Each row below holds a small network's activations on one input, seen along a few directions.
Each table varies a few parts of the input and shows all the possible inputs, shuffled.
Descriptions start from the smaller parts, as in this example, which fits no table here: one of 5 places around a ring, together with either a single point or (one of 2 separate values, together with one of 4 places along a line) or one of 11 places around a ring.
Shared parts are said once, and a part with two or three values counts as separate values.
In the rows, zero is written as 128.

Other details of the inputs vary at random and push rows far along two fixed directions, the same in every table; ignore that.

A family of inputs:
R1: [ 91 101 126 159  95 126 151 138 136 154 140 138 103 118]
R2: [132 128 119 134 130 121 122 136 121 122 124 135 126 138]
R3: [190 125 140 131 156 111 193 159 121  95 135  92 148 134]
R4: [ 60 152 106  83 128 144  40 112 122 152 112 161 141 120]
R5: [158 160 125  60 187 123  82 118 105  77 110 133 173 160]
R6: [139 140 139 117 128 135 125 123 130 137 119 114 145 121]
R7: [ 99 117 123 154 103 131 157 153 138 165 138 121 119  98]
R8: [139 133 150 110 126 126 125 111 126 128 124 120 137 122]
R9: [100 105 123 160  85 125 139 148 132 154 137 133 106 105]
R10: [150 136 127 132 131 142 116 105 139 117 129 129 122 137]
R11: [192 114 149 146 146 119 195 122 124  95 126 106 128 160]
R12: [202 129 132 148 156 131 190 138 131 110 119 100 139 157]
R13: [141 134 128 134 131 136 117 112 127 129 117 131 130 148]
R14: [ 95 110 135 155  98 121 158 143 136 160 145 127 107 100]
R15: [119 116 107 172  98 132 132 142 140 143 147 129 100 101]
R16: [ 53 148 134  70 106 133  25 113 120 147 122 154 136  89]
R17: [ 97 108 112 171 105 128 145 143 135 162 134 137  99 125]
R18: [148 149 128  68 194 121  92  90 120  57 127 146 146 171]
Description of these inputs: one of 3 separate values, together with either a single point or one of 5 places around a ring.
- The inputs of R18 and R15 match in every part but the choice among 3 separate values. If R14 is changed in the same way as R18 into R15, which row does it become? => R16
- Which other rows does R17 become when the choice among 3 separate values takes its other values? List them by row number. => R2, R13

A family of inputs:
R19: [146 117 120 168 106 130 161 158 131 154 128 112 123 117]
R20: [113 147 123  88 156 126 101 127 123 119 123 137 148 130]
R21: [129 153 133  88 137 136  90 122 117 121 112 124 161 130]
R22: [ 64 134 126 101 108 133  65 108 120 146 120 156 126 121]
R23: [121 130 116 134 131 131 106 111 128 123 126 144 118 143]
R24: [159 136 126 102 169 123 126 118 124  77 132 129 138 154]
R25: [126 135 138  98 133 122  99 121 122 111 128 133 136 123]
R26: [113 137 132  87 148 128 102 107 119 108 121 140 142 146]
R27: [ 66 124 127 131  78 137  83 122 132 179 126 145 115  93]
R28: [182 106 144 180 125 125 224 145 140 134 134  95 116 137]
R29: [ 74 142 113 106 107 140  55 122 119 150 115 151 135 119]
R30: [162 149 147  79 174 117 136 126 117  96 119 111 165 137]
R31: [121 135 124 110 147 136 111 108 129 117 122 143 131 153]
R32: [114 127 131 109 131 120 108 123 120 110 131 139 129 131]
R33: [156 131 137 108 168 118 137 108 118  87 119 136 135 175]
R34: [163 136 120 116 170 130 132 108 127  87 126 131 135 166]
R35: [ 97 132 118 121 118 130  83 119 127 126 131 148 118 121]
R36: [ 77 104 111 176  71 136 140 152 145 179 147 131  96  85]
R37: [147 115 132 164 109 129 170 144 140 137 142 107 115 106]
R38: [198 133 133 122 174 120 150 113 125  80 124 121 136 168]
R39: [125 126 126 132 138 117 144 144 123 130 130 127 129 126]
R40: [183 106 138 176 133 119 207 142 136 127 133 109 111 147]
R41: [ 86 147 122 113 106 149  61 100 133 153 120 143 128 107]
R42: [142 107 125 183 108 119 195 172 140 168 141 106 111  98]
R43: [140 103 140 175  93 124 195 157 140 151 146 100 112  95]
R44: [169 138 160  82 168 117 147 110 115  83 118 112 159 155]
R45: [149 110 124 174 109 124 164 148 139 136 144 117 105 112]
R46: [ 62 124  99 161  70 151  95 148 136 195 127 139 113  90]
- What do these inputs look like to the network? => one of 4 places along a line, together with either one of 2 separate values or one of 5 places around a ring
- The inputs of R22 and R26 match in every part but the place on the line of 4. If R33 is changed in the same way as R22 into R26, which row does it become? => R31
- Which other rows does R24 become when the place on the line of 4 takes its other values? List them by row number. => R35, R37, R45
